Each row below holds a small network's activations on one record, seen along a few directions.
After each row come some of the record's fields: VENO, KEVUN, TEBUN, ZEKAZ.
A field that a record lacks is left out.
Other fields move the rows too, some of them a lot.
(in the rows, 500 means zero)
Random noise pushes rows far along 3 fixed directions. That doesn't count. These rows show it; they differ only by the noise:
[429 681 440 504 481 449 673 574 458 483 516 411 557 251 325 478 565]
[566 555 504 535 666 329 483 374 417 517 566 329 491 432 497 484 604]
[519 564 503 620 513 247 607 474 400 251 708 403 636 310 592 525 567]
[747 259 634 525 806 384 383 256 411 543 538 301 388 491 625 382 529]
[632 329 585 385 676 708 571 475 498 734 302 371 325 297 286 280 450]

[416 473 591 576 626 439 283 352 365 471 583 435 538 569 585 471 539] : VENO is lodar, KEVUN is noz, TEBUN is resi, ZEKAZ is razof
[362 645 366 488 492 387 458 558 623 550 435 505 464 609 405 630 517] : VENO is lodar, KEVUN is noz, TEBUN is lub, ZEKAZ is gur
[472 557 476 553 401 484 506 553 501 380 552 546 650 526 582 595 490] : VENO is lodar, KEVUN is nipem, ZEKAZ is gur
[467 632 469 426 504 569 480 580 513 686 397 465 453 596 341 471 540] : VENO is lodar, KEVUN is nol, ZEKAZ is razof
[482 348 490 528 471 526 550 601 759 487 347 599 437 603 450 545 335] : VENO is lodar, KEVUN is noz, TEBUN is lub, ZEKAZ is gur
[429 567 386 376 521 585 502 553 669 748 273 482 370 464 251 425 495] : VENO is lodar, KEVUN is noz, ZEKAZ is gur
[299 667 411 556 311 350 554 601 490 269 643 594 646 419 537 633 480] : VENO is lodar, KEVUN is noz, TEBUN is lub, ZEKAZ is gur
[400 722 395 572 573 309 518 433 451 466 569 395 576 434 415 658 620] : VENO is muta, KEVUN is noz, TEBUN is lub, ZEKAZ is razof
[422 699 394 453 388 520 582 474 514 561 493 514 565 498 370 585 590] : VENO is muta, KEVUN is noz, ZEKAZ is gur
[236 746 483 414 378 727 530 631 477 494 507 494 628 318 326 477 480] : VENO is muta, KEVUN is noz, TEBUN is kelu, ZEKAZ is gur
[527 532 531 464 341 640 699 621 420 423 479 532 541 233 453 409 453] : VENO is muta, KEVUN is sefi, ZEKAZ is gur
[444 563 426 462 589 385 349 449 611 660 477 453 403 807 480 581 558] : VENO is lodar, KEVUN is noz, TEBUN is vik, ZEKAZ is gur
[537 477 503 516 492 439 546 501 511 473 579 432 470 426 479 493 525] : VENO is muta, KEVUN is noz, TEBUN is rep, ZEKAZ is gur
[498 491 552 528 553 529 410 366 346 456 608 469 562 650 723 473 486] : VENO is muta, KEVUN is noz, TEBUN is baset, ZEKAZ is gur
[396 574 427 464 478 695 493 587 681 745 228 497 417 537 264 440 436] : VENO is lodar, KEVUN is noz, TEBUN is baset, ZEKAZ is gur
[505 481 615 481 636 550 325 396 510 522 484 365 430 378 492 433 469] : VENO is muta, KEVUN is noz, TEBUN is kelu, ZEKAZ is gur
[393 632 364 468 461 431 526 544 629 572 430 502 488 529 385 518 526] : VENO is lodar, KEVUN is noz, ZEKAZ is gur
[527 624 369 527 524 402 553 431 451 635 466 383 408 438 375 531 607] : VENO is muta, KEVUN is noz, TEBUN is resi, ZEKAZ is gur
[542 529 531 477 560 463 458 416 407 600 594 454 430 616 612 540 603] : VENO is muta, KEVUN is noz, TEBUN is rep, ZEKAZ is gur
[489 654 405 403 365 481 572 528 354 591 588 556 524 794 569 592 571] : VENO is muta, KEVUN is nol, ZEKAZ is gur
[589 553 371 421 294 530 717 578 310 505 602 560 551 625 594 613 581] : VENO is muta, KEVUN is nol, ZEKAZ is gur
[608 417 542 613 580 340 503 385 346 373 637 374 502 446 621 480 553] : VENO is muta, KEVUN is noz, TEBUN is resi, ZEKAZ is razof
[564 611 405 543 350 305 668 515 357 440 633 518 576 506 657 653 577] : VENO is muta, KEVUN is sani, ZEKAZ is gur
[491 523 431 519 364 474 632 641 673 516 384 583 481 471 356 515 488] : VENO is lodar, KEVUN is sefi, ZEKAZ is gur
[388 754 430 579 477 326 491 539 450 464 609 488 612 498 419 590 628] : VENO is lodar, KEVUN is sefi, ZEKAZ is razof
[354 595 564 431 496 741 440 556 433 600 397 503 601 360 292 387 491] : VENO is lodar, KEVUN is sefi, ZEKAZ is razof
[512 474 511 502 410 564 664 643 529 459 422 549 524 319 372 423 432] : VENO is lodar, KEVUN is sefi, ZEKAZ is razof
[338 797 466 530 492 447 478 501 434 432 575 469 612 473 543 631 614] : VENO is muta, KEVUN is noz, TEBUN is kelu, ZEKAZ is gur
[393 642 417 476 520 582 427 503 489 633 389 398 477 442 378 449 588] : VENO is lodar, KEVUN is noz, TEBUN is baset, ZEKAZ is gur
[494 564 424 538 558 455 529 508 669 542 443 573 452 425 359 478 419] : VENO is muta, KEVUN is noz, ZEKAZ is razof
[529 369 582 538 579 305 317 370 484 401 683 498 533 792 779 604 448] : VENO is muta, KEVUN is nipem, ZEKAZ is gur
[459 592 450 474 551 584 633 516 487 608 416 413 494 205 237 442 543] : VENO is muta, KEVUN is noz, ZEKAZ is razof
[443 618 395 500 395 423 485 553 435 539 542 476 511 608 499 545 632] : VENO is lodar, KEVUN is nipem, ZEKAZ is gur
[433 495 509 502 508 480 429 515 550 519 565 488 485 617 550 495 559] : VENO is lodar, KEVUN is noz, TEBUN is rep, ZEKAZ is gur
[614 227 599 453 468 659 580 561 505 451 426 626 434 440 558 329 311] : VENO is lodar, KEVUN is sefi, ZEKAZ is gur

Which values does each new row have?
[525 534 502 584 554 365 424 367 326 438 612 485 481 608 710 566 643] : VENO is lodar, KEVUN is noz, TEBUN is resi, ZEKAZ is gur
[407 474 611 506 640 660 389 432 501 623 397 421 471 468 431 360 388] : VENO is muta, KEVUN is noz, TEBUN is baset, ZEKAZ is razof
[527 402 474 518 595 358 389 421 536 443 511 449 456 637 608 576 537] : VENO is lodar, KEVUN is noz, TEBUN is lub, ZEKAZ is gur
[463 810 366 546 731 243 386 266 407 676 548 269 505 502 378 619 760] : VENO is muta, KEVUN is noz, ZEKAZ is razof
[533 503 445 398 454 710 602 455 299 641 462 484 437 509 449 462 572] : VENO is muta, KEVUN is noz, TEBUN is resi, ZEKAZ is gur
[514 529 424 507 581 378 396 415 737 661 363 487 409 760 442 540 519] : VENO is lodar, KEVUN is noz, ZEKAZ is gur
[361 607 494 542 497 424 416 523 657 563 520 543 503 729 474 557 492] : VENO is lodar, KEVUN is noz, TEBUN is rep, ZEKAZ is gur
[526 506 557 589 518 286 382 421 429 318 641 493 537 504 677 536 579] : VENO is lodar, KEVUN is sefi, ZEKAZ is gur
[727 452 430 451 473 437 711 431 365 465 569 429 458 339 575 484 581] : VENO is muta, KEVUN is noz, ZEKAZ is gur
[377 741 428 537 437 384 513 506 381 412 623 513 560 645 593 713 640] : VENO is muta, KEVUN is noz, TEBUN is lub, ZEKAZ is gur
[482 398 581 544 391 541 589 644 695 349 441 617 554 401 491 465 389] : VENO is lodar, KEVUN is sefi, ZEKAZ is gur
[638 317 662 528 761 404 162 217 346 526 587 402 497 739 680 451 571] : VENO is lodar, KEVUN is sefi, ZEKAZ is razof
[495 515 554 484 651 466 286 350 397 640 495 457 511 672 481 504 591] : VENO is lodar, KEVUN is sefi, ZEKAZ is razof
[462 624 441 438 389 586 680 593 679 666 294 521 409 295 190 492 479] : VENO is muta, KEVUN is noz, ZEKAZ is gur
[248 779 512 513 695 346 181 303 409 607 581 364 599 651 463 565 668] : VENO is lodar, KEVUN is noz, ZEKAZ is razof
[340 834 385 500 426 410 590 652 568 507 469 495 609 408 282 572 569] : VENO is lodar, KEVUN is sefi, ZEKAZ is razof
[616 448 439 502 713 471 482 375 528 652 413 383 351 453 397 543 524] : VENO is muta, KEVUN is noz, TEBUN is lub, ZEKAZ is razof
